A small network was shown many inputs. Here are its activations along a few directions, one row for each input.
In each table, some parts of the input vary, and every possible input appears once, in random order.
Descriptions start from the smaller parts, as in this example, which fits no table here: one of 5 places around a ring, together with either a single point or one of 11 places along a line or (one of 3 separate values, together with one of 4 places along a line).
Shared parts are said once, and a part with two or three values counts as separate values.
(in the rows, 128 means zero)

Other details of the inputs vary at random and push rows far along two fixed directions, the same in every table; ignore that.

Table:
R1: [ 97 130 117 113 138 162 112 159 143 169 100 105 161 125 144 133]
R2: [126 109 116  97 112 149 114 134 126 162 136 166 136 141 145 147]
R3: [106 130 119 109 147 158 109 148 139 170 116 102 155 125 145 131]
R4: [100  92 120  83 114 150 113 151  99 186 150 127 147 149 137 110]
R5: [121 124 120 104 120 137 110 147 134 144 141 168 137 121 170 154]
R6: [142 133 137 149 162 148 163 133 137  85 128  99 132 150  71 108]
R7: [178 139 131 155 157 133 159  93 140  78 125 107 112 139  88 128]
R8: [ 99 121 116 101 118 129 116 145 116 149 153 142 140 121 172 136]
R9: [111 117 120 109 128 187 113 150 145 213 106 121 161 170  98 111]
R10: [133 192 114 165 128 112 113 128 202 117  84 159 135  72 225 177]
R11: [ 95 145 112 125 142 148 122 162 154 156 102 115 156 119 155 130]
R12: [ 99 132 120 129 106 107 113 146 125 161 114 155 139  98 178 148]
R13: [109 145 117 131 130 135 116 141 176 163 116 113 143 109 188 147]
R14: [153 106 132 129 119 123 138 103  87 102 124 126 103 153  52 113]
R15: [127 194 101 159 140 114 116 138 205 102  94 167 132  82 219 189]
R16: [ 84 110 112  89 110 137  90 145  94 168 135 128 133 132 120 134]
R17: [140  82 137 120 115 137 175 121  76 141 146 108 122 162  63  78]
R18: [112 122 127 101 124 137 104 148 129 143 160 155 138 130 167 141]
R19: [121 101 133 121 124 122 144 122  66 109 131 102 118 145  53  97]
R20: [154 116 131 132 117 110 134  98  99  92 136 128  94 145  72 119]
R21: [133 116 145 146 128  92 164 123  92  87 129 113 122 117 103 102]
R22: [ 88  83 123  77 116 149  95 145  93 196 142 120 138 154 117 114]
R23: [168 127 140 149 158 131 159 108 153  70 141  94 116 140  95 123]
R24: [138 130 144 138 128 100 133 116 101  72 148 120 101 127  88 115]
R25: [120 107 131  98 105 146 109 136 117 192 149 149 141 153 141 113]
R26: [101 149 115 129 145 148 123 149 149 132 107 111 153 109 155 149]
R27: [145  89 153 119 118 128 141 102  86 143 152 111 110 174  56  79]
R28: [143 167 140 181 122  43 162 101 133  49 136 132  84  75 180 128]
R29: [130 121 121 112 105 132 109 125 135 165 140 165 131 131 169 134]
R30: [109 142 115 135 129 151 124 147 152 167  95 113 148 118 150 137]
R31: [134 132 135 141 129  98 172 122 104  73 148 126 119 109 135 114]
R32: [139  91 143 122 151 155 164 121 116 125 138  56 136 167  58  79]
R33: [119 109 123 105 107 132  91 118 127 177 134 157 121 140 144 136]
R34: [119 141 109 123 148 162 113 153 165 144 112 137 147 133 138 154]
R35: [126 107 127 132 157 165 172 131 106 118 125  75 140 169  40  87]
R36: [115  82 118  88 112 165  97 136 105 192 125 155 145 164  97 143]
R37: [139 120 138 141 156 135 168 115 131  87 142  69 129 140  90 104]
R38: [135  83 150 110 137 138 135 114  84 115 166 108 111 173  51  96]
R39: [113 116 135 115 105 129 105 140 118 181 122 156 146 131 140 130]
R40: [144 165 140 169 128  58 179 121 129  39 135 135 109  70 187 121]
R41: [125 176 131 145 106  84 122 137 162 121 127 182 129  73 237 154]
R42: [118 196 114 163 139 100 118 136 186 121 103 135 132  61 236 169]
R43: [114 148 125 128 150 155 111 152 162 127 114 125 151 118 149 155]
R44: [128 110 114  97 113 147 106 130 128 162 147 162 131 147 150 145]
R45: [103 181 124 139 121  82  87 148 151  93 117 172 121  65 213 178]
R46: [181 143 143 175 142 110 172  86 164  70 124 100 108 127 113 111]
R47: [ 92 117 121 112 120 122 113 148 108 148 128 143 147 113 150 145]
R48: [114 102 117  94  96 146  82 126 108 193 124 148 125 150 107 128]
R49: [120 117 114 106 143 184 103 150 148 166 111 124 153 149 113 151]
R50: [ 92  95 113  89  97 146  92 143  89 206 127 126 130 149 102 118]
R51: [134 165 131 141 138 134 112 127 168 152 113 129 141 111 170 140]
R52: [108 161 110 151 134 132 136 149 166 147  96 124 141 109 166 136]
R53: [148 106 137 127 127 123 135 115  85  96 131 121 106 149  53 111]
R54: [130 124 137 137 120  89 146 117  87  85 134 103 103 120  93  97]
R55: [154 117 138 143 111 108 141 100  95 106 117 130 103 137  73 103]
R56: [154 120 149 141 161 141 158 116 144  79 149  83 126 149  82 110]
R57: [157 131 146 144 169 144 154 115 128  81 142  89 126 143  74 112]
R58: [130 108 112  99 136 178 103 128 162 174 125 121 144 160 122 151]
R59: [125 129 132 117 129 157 108 133 169 183 123 115 149 143 146 128]
R60: [176 142 132 167 150 130 172  99 144  62 109 106 114 135  83 127]
R61: [127 157 130 141 128 145 119 137 166 156  98 128 148 119 155 137]
R62: [125 129 114 105 151 173  93 141 153 164 125 128 147 138 135 158]
R63: [111 128 116 104 113 125  80 138 123 143 133 154 119 122 142 156]
R64: [155  89 137 119 127 129 140  93  94 112 151 122  98 172  58 108]
R65: [171 147 133 178 144 123 180 101 151  81 105 112 115 136  88 103]
R66: [128 135 137 145 122  84 146 123  92  81 118 113 110 106 109 106]
R67: [110 128 129 110 100 126  90 138 112 178 113 151 133 128 131 128]
R68: [101 132 114 107 151 164 108 144 137 163 124 106 155 127 140 143]
R69: [177 130 138 157 147 139 159  90 135 106 119 101 117 146  78 104]
R70: [154 131 139 159 120  84 182 107 106  78 152 118 102 118 129  96]
R71: [169 166 140 178 117  66 171  99 146  50 131 162 100  82 180 130]
R72: [108  82 122  76 122 163  81 137 107 187 151 142 129 168 105 137]
R73: [139 107 151 136 135 117 149 124  96  90 144 126 124 139  80 113]
R74: [110 122 129 102 123 139 113 152 128 143 149 159 143 124 162 143]
R75: [132 168 139 169 135  50 156 105 128  30 146 129  92  74 178 137]
R76: [110  81 123  86 119 165  94 148 102 186 133 149 148 160  98 141]
R77: [101 179 114 150 103  69 104 142 142 119 100 163 116  58 219 164]
R78: [153 182 147 179 110  48 142 102 134  53 127 143  89  78 162 126]
R79: [168 123 142 144 134 105 164 108 113  62 164 130 102 136 110 111]
R80: [126 123 127 129 107 117 111 125 130 153 115 167 134 117 153 144]
Description of these inputs: one of 8 places around a ring, together with either one of 4 places along a line or one of 6 places around a ring.
The inputs of R41 and R74 match in every part but the place on the ring of 8. If R67 is changed in the same way as R41 into R74, which row does it become?
Answer: R45
The inputs of R32 and R13 match in every part but the place on the ring of 8. If R66 is changed in the same way as R32 into R13, which row does it become?
Answer: R77
The inputs of R26 and R30 match in every part but the place on the ring of 8. If R68 is changed in the same way as R26 into R30, which row does it become?
Answer: R42
Which other rows does R61 become when the place on the line of 4 takes its other values? List them by row number.
Answer: R9, R51, R59
Which other rows agree with R48 in the place on the ring of 8? List them by row number.
Answer: R10, R29, R33, R46, R55, R65, R69, R71, R80
Which other rows does R56 become when the place on the line of 4 takes its other values? List them by row number.
Answer: R6, R43, R57
Which other rows does R4 become when the place on the ring of 8 takes its other values? List them by row number.
Answer: R8, R18, R25, R29, R44, R70, R79
Which other rows agree with R44 in the place on the ring of 8? List them by row number.
Answer: R2, R7, R14, R15, R20, R36, R58, R60, R64

Table:
R81: [ 84 147 112 104 126 167  87 173 153 214 103 149 177 114 188 150]
R82: [142 187 133 168 135 103 142 138 181  80 109 146 133  85 193 147]
R83: [120 113 121 104  81 125  80 122 131 208 127 193 121 140 160 148]
R84: [150 112 153 141 134  77 156 104  78  25 176 136  86 132  82 115]
R85: [151  71 117  93 150 203 140 120 114 154 145 108 141 197  47 119]
R86: [138  70 125 104 150 193 153 126 106 153 147  97 136 204  27  99]
R87: [173 178 126 171 143 109 126 100 185  72  99 143 106  94 158 172]
R88: [183 146 146 186 150 111 174  84 143  53 112 100  94 140  54 111]
R89: [ 67 116 111  63  99 130  56 173 109 174 154 177 137 114 185 167]
R90: [160 118 155 175  93  55 189  88  75  85 119 117  87 115  92  69]
R91: [ 61 128  96  98 123 156 104 176 144 200 106 126 172 108 194 155]
R92: [ 70 119 118  98 132 152  97 163 139 190 123  96 165 115 173 135]
R93: [127 179 130 150 146  99 126 133 182  77 135 117 123  85 205 147]
R94: [ 83 156  99 111 121 158  69 157 157 216  82 138 157 112 176 158]
R95: [152 142 152 164 160 105 184 107 116  58 148  63 110 124  92  83]
R96: [168  62 134  95  89 158 118  87  83 187 145 153 113 195  46 103]
R97: [ 83 126 120 110 123 156 111 170 139 199  96 127 177 117 162 135]
R98: [158  88 133 105 143 198 125 127 130 165 130 127 151 182  66 126]
R99: [112 124 112  80 146 175  65 145 178 184 140 141 155 134 189 180]
R100: [178 145 153 180 154 115 180 106 148  53 129 120 117 132  92 114]
R101: [116 187 121 178 129  81 136 129 164  96  75 116 127  63 185 145]
R102: [123 188 109 156 139 100 139 143 186  76 118 146 126  75 222 164]
R103: [127  89 136  99 154 178 119 126 131 158 156  93 139 180  74 113]
R104: [142  83 131 105  81 135 122 110  85 187 133 145 112 174  72  84]
R105: [136 150 131 126 125  74 107 117 125  43 163 183 101  82 194 180]
R106: [ 83  67 134  81 111 123 121 155  39 151 154 111 133 146  77 102]
R107: [178 127 155 177 102  63 191  74  72  77 133 121  80 129  72  61]
R108: [111 194 111 164 142  94 145 143 168  85 116 136 131  63 225 158]
R109: [ 98  66 133  76 118 142 119 143  32 154 169 114 128 166  49  90]
R110: [166 160 135 175 138 109 161 102 147  67 100 100 103 123  90 109]
The inputs of R95 and R103 match in every part but one. If R107 is changed in the same way as R95 into R103, which row does it become?
Answer: R83
What do these inputs look like to the network?
Answer: one of 5 places along a line, together with either one of 2 separate values or one of 4 places along a line
Which other rows does R105 become when the choice among 2 separate values takes its other values? List them by row number.
Answer: R96
Which other rows agree with R110 in the place on the line of 5? List them by row number.
Answer: R82, R89, R93, R102, R104

Table:
R111: [ 92 179 114 136 127 102  88 157 176 138 106 146 142  66 235 175]
R112: [146 132 130 152 130 113 164 106 122 104 125 106 111 132 105 101]
R113: [149 136 130 143 123 119 136 112 143 122 124 130 121 123 138 132]
R114: [147 176 125 171 125  85 139 115 169  84 109 157 119  74 203 164]
R115: [125 117 119 109 129 152  99 133 137 157 119 145 139 140 125 150]
R116: [103 102 127  89  93 114  93 136  77 159 147 162 122 124 140 131]
R117: [133 109 141 129 143 143 156 129 106 114 135 103 139 149  77 102]
R118: [112 177 113 140 119 109  86 141 180 140  98 175 138  74 225 190]
R119: [115 171 113 129 124 111  77 139 186 133 115 171 132  83 227 189]
R120: [156 112 133 137 146 135 168 107 112  92 148  97 110 155  74 103]
R121: [141 129 126 142 125 122 155 113 121 119 124 107 117 138 103 103]
R122: [103 138 127 123  94  71 102 132 113 123 146 177 106  93 196 149]
R123: [162  85 135 123 136 154 158 105 101 123 135 108 124 175  46 101]
R124: [163 129 143 154 130 118 153 102 122  89 121 114 110 136  83 113]
R125: [142 182 141 183 150  68 158 111 156  29 126 114 107  71 175 141]
R126: [161 159 137 169 130  90 154  99 152  80 123 132 106 100 158 136]
R127: [107  95 121  95 132 168 119 141 117 175 136 102 151 156 106 118]
R128: [132 130 120 140 125 126 151 122 123 127 114 121 126 129 117 116]
R129: [146 130 135 135 141 131 147 124 127  97 146 117 119 143 101 116]
R130: [159 118 133 136 132 129 148 107 129 102 132 125 116 142 104 121]
R131: [173 133 140 158 138 103 165  94 136  65 138 118 104 128 109 117]
R132: [150 112 148 141 110  72 160 102  60  64 152 136  95 118  93 101]
R133: [116 177 122 138 118 109  87 139 184 146 114 177 135  81 235 178]
R134: [114  90 120  86 116 183  85 137 120 216 122 126 148 173  88 128]
R135: [ 96 141 103 105 131 151  84 157 154 163 117 155 146 114 176 175]
R136: [ 95 137 124 111 128 140  98 158 144 177 121 135 152 115 174 140]
R137: [131 141 124 135 143 127 126 125 140 103 134 123 118 124 132 139]
R138: [104 126 109  99 131 158  87 149 144 167 130 135 140 136 144 153]
R139: [109 118 119 115 135 147 127 141 128 147 124 119 150 128 137 136]
R140: [140 130 145 149 138 116 163 127 117  95 128 105 125 125 102  99]
R141: [145 122 136 124 133 139 122 119 135 131 137 136 126 146 117 126]
R142: [105 104 127 103  92 100 104 133  90 148 152 160 113 130 139 126]
R143: [127 124 130 135 132 128 150 132 122 122 121 105 132 124 122 113]
R144: [ 98 132 109 108 116 149  95 147 137 181 107 138 141 129 143 139]
R145: [146  99 125 125 142 153 160 119 106 114 138 105 125 162  65 108]
R146: [149 138 138 167 142  98 182 116 120  69 121 100 119 109 115 108]
R147: [148 179 139 187 143  63 173 112 153  41 121 113 107  68 185 130]
R148: [139 125 134 131 128 135 120 114 133 140 121 125 123 137 110 129]
R149: [104  99 122 103 131 164 115 150 106 179 114 107 152 150  90 118]
R150: [114 110 113  92 123 163  87 135 147 192 128 148 144 143 154 153]
R151: [144 111 132 128 142 149 152 127 111 110 141 117 128 157  73 110]
R152: [113 107 122 103 117 166 117 142 113 186 122 126 143 162  93 106]
R153: [140 189 125 184 132  69 151 117 156  54 103 138 108  70 178 144]
R154: [143 113 139 136 130 137 156 114 105 128 132 104 120 159  66  83]
R155: [155 143 130 156 143 110 168 111 135  61 137 117 107 119 121 123]
R156: [103 134 119 117 134 136 114 140 146 148 128 124 145 113 173 146]
R157: [ 96 124 125 101 133 154 100 152 138 174 133 129 154 131 153 139]
R158: [ 86  76 119  71  85 139  85 148  76 201 148 165 130 154 118 125]
R159: [163 124 143 142 135 126 149 110 128  91 136 130 116 143  97 115]
R160: [116  90 126  87 114 186  95 142 119 216 124 140 153 173  93 123]
R161: [136 130 139 144 145 117 150 118 122  86 134  93 123 127  98 112]
R162: [142 138 133 152 133 112 151 109 121 100 121 105 109 131  96 104]
R163: [117 179 121 139 116 107  86 142 185 144 114 177 137  81 235 179]
R164: [ 92 123 116 103 134 154  98 154 134 168 117 128 156 125 145 151]
R165: [128 118 129 123 122 144 134 129 117 152 128 116 131 154  92  99]
R166: [125 102 123  98 129 165  94 128 129 174 129 131 136 160 105 136]
R167: [109 147 116 128 119 131 114 145 143 156 111 151 142 114 163 139]
R168: [143 142 143 165 105  41 162 107  95  40 146 159  86  88 148 124]
R169: [146 144 138 163 139  94 171 116 131  75 127  98 116 106 130 109]
R170: [128 131 139 136 134 124 142 136 124 123 130 108 133 127 118 109]
R171: [134 126 142 137 141 129 153 127 120  98 136 108 131 133 103 108]
R172: [144 113 135 124 139 149 150 126 114 110 144 115 123 160  75 107]
R173: [143 143 134 146 125 120 130 124 143 122 118 149 131 116 144 139]
R174: [113 103 113 103 116 164 122 136 115 186 118 119 140 158 102 111]
R175: [146 124 126 134 140 131 152 118 128  99 143 110 117 140 106 119]
R176: [138  95 146 121 143 151 157 123  98 121 147  85 134 168  49  84]
R177: [ 91 158 116 119 131 127  93 153 161 141 114 141 146  90 200 170]
R178: [134 121 129 113 127 146 107 130 142 150 135 144 135 143 131 136]
R179: [116 120 116 100 124 157  85 139 145 170 119 150 140 138 141 156]
R180: [139 110 129 120 141 152 142 124 111 113 137 105 120 160  66 114]
R181: [133 106 139 132 138 139 153 126 100 118 123  87 127 148  63  93]
R182: [120 106 135 120 134 150 140 144 106 150 124 109 147 147  89 104]
R183: [162 178 134 181 126  75 155 104 166  58 115 146 106  76 188 149]
R184: [ 92  80 124  66  93 138  75 141  67 204 154 155 132 148 123 125]
R185: [156 120 139 137 136 131 145 115 126 105 132 135 124 144  96 120]
R186: [104 133 117 115 131 139 117 144 144 145 123 127 146 113 168 146]
R187: [154 140 137 162 133 103 166 103 117  77 123  98 103 131  82  96]
R188: [ 94 126 120 107 130 147  94 153 134 180 116 120 148 124 149 139]
R189: [ 90 121 119  86  90 104  70 145 100 173 146 176 128 103 190 154]
R190: [115 109 122  97 135 169 107 143 127 170 143 130 141 159 112 128]
What do these inputs look like to the network?
Answer: one of 4 places along a line, together with either one of 2 separate values or (one of 3 separate values, together with one of 6 places around a ring)
The inputs of R135 and R138 match in every part but the place on the line of 4. If R173 is changed in the same way as R135 into R138, which row does it become?
Answer: R163
A walk changes only the place on the line of 4. It starts at R122 and steps to R142. List the rest of the walk in order.
Answer: R158, R168
Which other rows does R122 become when the choice among 2 separate values takes its other values? List them by row number.
Answer: R184
Which other rows does R175 become when the place on the ring of 6 takes its other values? List them by row number.
Answer: R113, R121, R127, R131, R169

Table:
R191: [142  99 141 125 143 149 159 119 102 118 142  86 127 166  53  88]
R192: [152 128 134 145 137 128 150 108 122  97 125 111 115 141  83 113]
R193: [152  98 141 130 135 146 156 108 104 129 132  90 124 165  54  87]
R194: [142  93 143 123 106 106 149 108  70 116 150 128 105 149  75  90]
R195: [ 93 129 108  95 116 164  77 160 155 211 114 163 161 126 184 163]
R196: [132 173 134 163 108  40 133 117 125  53 132 167  93  62 199 150]
R197: [155  95 138 125 140 154 152 108 107 120 141  99 118 175  46  96]
R198: [147 186 135 177 141  71 144 113 171  48 124 134 108  69 199 154]
R199: [140  83 136 113 135 169 144 124  92 148 130 102 134 182  30  93]
R200: [140  93 143 118 112 107 143 110  71 107 159 128 104 148  77  97]
R201: [ 64 107 100  65 119 193  56 178 137 252 113 140 174 146 155 154]
R202: [ 86 131 104  90 125 160  77 163 157 194 121 154 160 118 195 169]
R203: [144 191 133 181 138  68 142 115 168  49 112 133 108  65 194 154]
R204: [153 189 131 181 133  74 148 109 175  56 117 146 107  75 196 151]
R205: [143 153 131 162 140 100 158 119 137  69 120 119 116 103 136 130]
R206: [143 101 140 130 137 147 163 118 102 128 134  88 128 165  56  82]
R207: [ 86 127 103  93 118 163  82 162 153 210 114 152 162 122 188 162]
R208: [ 91 127 109  88 121 166  72 162 156 202 122 162 160 127 183 169]
What do these inputs look like to the network?
Answer: one of 3 separate values, together with either a single point or one of 5 places around a ring
The inputs of R206 and R191 match in every part but the choice among 3 separate values. If R194 is changed in the same way as R206 into R191, which row does it become?
Answer: R200
Which other rows agree with R199 in the choice among 3 separate values? List them by row number.
Answer: R192, R196, R201, R203, R205
